Each row below holds a small network's activations on one input, seen along a few directions.
Each table varies a few parts of the input and shows all the possible inputs, shuffled.
A made-up example of a description, with smaller parts first: one of 4 places along a line, together with either a single point or one of 9 places around a ring or (one of 3 separate values, together with one of 5 places around a ring).
Shared parts are said once, and a part with two or three values counts as separate values.
In the rows, zero is written as 128.

Other details of the inputs vary at random and push rows far along three fixed directions, the same in every table; ignore that.

Rows:
r1: [155 101  85  98  84 111 157 130 151  90 133]
r2: [ 76 169 199 137 152 149 120 135 127 114 122]
r3: [163 114  87 173 104  87 149 107 154 100 142]
r4: [111 144 115  97 111 154  99 168 187 135 122]
r5: [141 197  64  85 144 164 144 227 127 152 112]
r6: [178 142 121  76  97 228 155  83  18 203 119]
r7: [159 133 146 143 124 134 146 151 229  89 122]
r8: [ 54 150 155 141 177 158 163 139 121 121 107]
r9: [152 112  99 107 101 113 105 124 122 148 104]
r10: [ 95 134 153 128 117 130 114 117 165 114 134]
r11: [120  62 130 132 128 119 147  71 103  71 146]
r12: [111 116 105 156 115 135 116 147 240 133 115]
r13: [ 85 189 172 157 195 138 142 127 128 139 130]
r14: [156 160 135 118 105 121 152 160 219 105 120]
r15: [159  94  74 130 105  96 167 149 145 127 159]
r16: [110 114 166 169 137 140 147 114 157  71 127]
r17: [115  51 134 132 123 122  85  61 123 104 147]
r18: [107  63 120 155 126  91 106  71 116 149 176]
r19: [109 127 172 128 163 111 139  82  73 134 106]
r20: [ 90 117 155 139 153 110 110  98  71 163 158]
r21: [158 139 127  88 135 116 100 153  11 182 131]
r22: [ 71 150 185 131 168 172  98 136 136 119 123]
r23: [144  92 138 145 110  94 118  80  94 123 112]
r24: [ 69 170 186 139 155 153 147 138 118 100 118]
r25: [182 161  84 122 108 121 111 172 135 148 118]
r26: [138 133 121 141 131 113 152 158 108 139 141]
r27: [ 91 168 109 129 160 159  91 163 152 165 130]
r28: [177 100 116 151 110  72 158 115 164 133 157]
r29: [130 105 108 146 121  92 103  69 101 137 149]
r30: [180 109 127 104 102 131 100 138 111 111 114]
r31: [183 151  80  69 107 136 129 187  65 151  72]
Each input here is: either a single point or (one of 5 places along a line, together with one of 6 places along a line).
- Change only the place on the line of 5 in r8. List by row number the other rows that result. => r1, r5, r11, r15
- Change only the place on the line of 5 in r30. List by row number the other rows that result. => r2, r21, r23, r25

Rows:
r32: [ 70 128 172 146 173 127 110  83  72 148 151]
r33: [176 108  91 124  89 130 150 125 159 113 123]
r34: [ 97 103 179 203 136 119 161  56 169  92 147]
r35: [176 128  95 106  85 135 142 170 174 117 118]
r36: [185 142  97 100  88 135 140 178 181 125 115]
r37: [ 93 180 165 109 164 191 141 168  97 147 112]
r38: [156 121 105  88 126  94 145 113  26 140 131]
r39: [161 100  85 134  95  95 120 116 158 128 133]
r40: [ 85 189 155 106 176 170 108 186 113 171 119]
r41: [172 121  92 112  91 125 128 165 171 113 128]
r42: [156 116 109  81 120 114 107 110  37 131 114]
r43: [157  88  82 132  97 100 121 113 157 124 138]
r44: [ 77 120 189 139 170 128 119  74  63 115 143]
r45: [160  97  83 142  94  91 121 105 153 129 141]
r46: [ 87 186 159  99 168 187 134 179 104 138  98]
r47: [ 88  95 174 204 135 115 166  39 165  84 148]
r48: [ 78 186 146 111 171 177 110 189 110 172 124]
r49: [165  93  92 147  93  87 115 102 150 133 144]
r50: [ 92 169 145 147 142 162 134 199 230 125 123]
r51: [167 117 104 101 135  99 136 130  25 145 125]
r52: [107 182 151 156 143 159 137 191 221 114 117]
r53: [ 67  71 158 212 144  94 136  29 161  97 171]
r54: [154 111 107  92 123 107  93 111  41 161 123]
r55: [ 82  88 176 201 141  93 131  55 171  93 151]
r56: [150 113 106  79 122 110  99 114  44 146 111]
r57: [178 134  90 109  86 127 142 160 172 116 107]
r58: [170 114  86 115  95 120 129 148 166 106 123]
r59: [161 100  87 120  97 109 122 134 168 117 126]
r60: [155 110 116  76 123 111  97 117  47 151 124]
r61: [ 95 186 172 111 165 173 129 168  99 142 100]
r62: [115 185 154 151 140 179 162 186 224 125 121]
r63: [ 62 114 172 143 170 130 112  84  69 140 147]
- Describe the family of inputs behind these rows. => either one of 2 separate values or (one of 5 places around a ring, together with one of 6 places along a line)
- A walk changes only the place on the line of 6. It starts at r53 and steps to r43. List the rest of the walk in order. => r59, r58, r46, r33
